A small network was shown many inputs. Here are its activations along a few directions, one row for each input.
In each table, some parts of the input vary, and every possible input appears once, in random order.
A made-up example of a description, with smaller parts first: one of 4 places along a line, together with either a single point or (one of 2 separate values, together with one of 5 places around a ring) or one of 11 places around a ring.
Shared parts are said once, and a part with two or three values counts as separate values.
(in the rows, 100 means zero)

Other details of the inputs vary at random and push rows far along three fixed directions, the same in every table; ignore that.

Rows:
row 1: 120	76	98	140	95	64	146	66	99	70	102	97	97
row 2: 107	98	119	88	89	88	96	155	82	115	109	76	100
row 3: 127	91	115	115	88	84	83	147	88	127	93	81	64
row 4: 134	91	111	141	86	78	78	124	74	132	75	62	40
row 5: 94	70	113	97	67	98	154	145	82	96	127	71	130
row 6: 133	89	115	130	96	78	55	117	70	144	67	66	32
row 7: 130	106	102	100	103	95	70	124	63	136	89	88	69
row 8: 100	65	98	112	75	100	139	127	126	74	123	101	119
row 9: 117	125	82	91	112	69	79	52	111	91	92	104	92
row 10: 143	79	86	145	76	47	125	85	62	105	100	35	71
row 11: 95	88	91	113	85	81	148	93	134	61	123	89	120
row 12: 92	124	111	55	115	138	70	124	94	121	103	137	113
row 13: 126	127	92	83	115	94	59	69	107	106	94	124	78
row 14: 90	123	125	62	110	129	59	141	117	121	99	137	99
row 15: 55	105	103	86	104	132	107	109	111	86	108	112	138
row 16: 112	130	70	81	125	103	77	42	111	95	89	139	98
row 17: 91	96	100	94	99	129	115	131	85	112	104	105	111
row 18: 79	122	100	86	114	137	82	87	109	106	93	134	102
row 19: 108	118	97	73	113	111	79	113	111	101	106	127	100
row 20: 110	96	61	110	97	70	131	25	135	41	122	100	124
row 21: 124	119	98	108	117	62	46	61	102	115	80	83	58
row 22: 85	101	103	83	107	137	85	124	86	116	99	118	117
row 23: 83	93	89	116	93	96	125	70	132	61	108	95	120
row 24: 65	112	118	60	118	135	79	135	84	125	99	107	124
row 25: 77	118	96	81	111	115	100	92	94	106	94	108	123
row 26: 108	131	84	111	142	89	90	14	121	61	97	140	97
row 27: 131	75	94	150	69	58	130	79	57	113	96	33	73
row 28: 98	126	79	101	119	106	81	43	136	84	80	136	88
row 29: 97	134	70	86	130	118	77	35	110	99	83	141	101
row 30: 89	79	102	86	90	101	132	124	91	94	119	84	128
row 31: 65	75	106	103	87	114	143	123	102	89	113	84	126
row 32: 73	99	125	81	92	141	106	151	118	105	105	124	114
row 33: 116	117	65	84	125	93	84	28	136	70	105	137	96
row 34: 119	117	101	111	140	79	61	35	96	94	83	121	72
row 35: 94	81	68	131	86	98	155	55	120	68	102	106	107
row 36: 93	62	133	115	88	102	135	153	83	88	118	97	124
row 37: 70	98	89	90	112	134	112	87	120	87	103	130	116
row 38: 86	87	122	93	78	98	129	140	117	91	121	90	121
row 39: 114	75	62	110	95	90	149	48	117	63	119	106	113
row 40: 94	86	90	97	89	97	129	98	97	79	120	88	133
row 41: 95	79	112	93	80	105	128	152	121	98	110	111	112
row 42: 124	66	130	139	81	72	133	120	70	101	106	75	85
row 43: 124	112	95	118	105	63	59	66	104	103	88	80	72
row 44: 68	114	115	76	114	150	62	139	94	123	90	130	110
row 45: 79	140	71	102	129	108	91	21	125	73	93	120	107
row 46: 86	101	115	54	99	128	101	163	112	107	111	135	127
row 47: 108	59	82	126	81	97	150	93	87	93	110	79	102
row 48: 99	117	120	103	103	89	62	117	89	131	71	83	73
row 49: 119	81	99	149	71	61	130	73	100	88	97	52	75
row 50: 124	103	124	87	102	74	47	140	63	145	87	67	66
row 51: 146	94	96	127	101	61	60	80	92	124	80	78	39
row 52: 85	128	113	71	114	101	68	113	120	109	92	118	107
row 53: 89	75	95	132	74	84	152	100	93	91	100	68	107
row 54: 81	88	99	104	88	110	144	121	88	93	115	79	128
row 55: 122	125	112	85	106	79	53	98	84	123	92	88	77
row 56: 90	112	113	58	113	138	61	148	84	126	101	128	116
row 57: 87	91	120	60	95	132	92	175	104	107	118	125	129
row 58: 73	129	115	73	127	118	52	99	115	111	84	116	97
row 59: 117	104	107	117	100	84	57	105	47	142	78	57	72
row 60: 86	87	80	121	92	115	146	85	115	75	109	107	111
row 61: 90	75	104	93	75	96	153	140	88	94	118	80	134
row 62: 91	71	98	119	79	111	134	115	122	76	110	100	112
row 63: 82	109	88	82	107	137	116	80	111	90	109	133	127
row 64: 76	125	92	96	111	113	98	55	113	87	97	112	111
row 65: 111	115	127	115	100	84	53	135	72	141	72	62	55
Description of these inputs: one of 5 separate values, together with either a single point or (one of 2 separate values, together with one of 6 places around a ring).
The inputs of row 47 and row 22 match in every part but the choice among 5 separate values. If row 30 is changed in the same way as row 47 into row 22, which row does it become? -> row 40
The inputs of row 43 and row 21 match in every part but the choice among 5 separate values. If row 36 is changed in the same way as row 43 into row 21, which row does it become? -> row 34
Which other rows agree with row 18 in the choice among 5 separate values? List them by row number. -> row 5, row 12, row 13, row 14, row 27, row 32, row 38, row 42, row 49, row 55, row 63, row 64
Change only the choice among 5 separate values in row 50. List by row number the other rows that result. -> row 2, row 9, row 20, row 55
Change only the choice among 5 separate values in row 14. List by row number the other rows that result. -> row 3, row 8, row 41, row 51
Change only the choice among 2 separate values in row 40. List by row number the other rows that result. -> row 56
Change only the choice among 2 separate values in row 15. List by row number the other rows that result. -> row 44
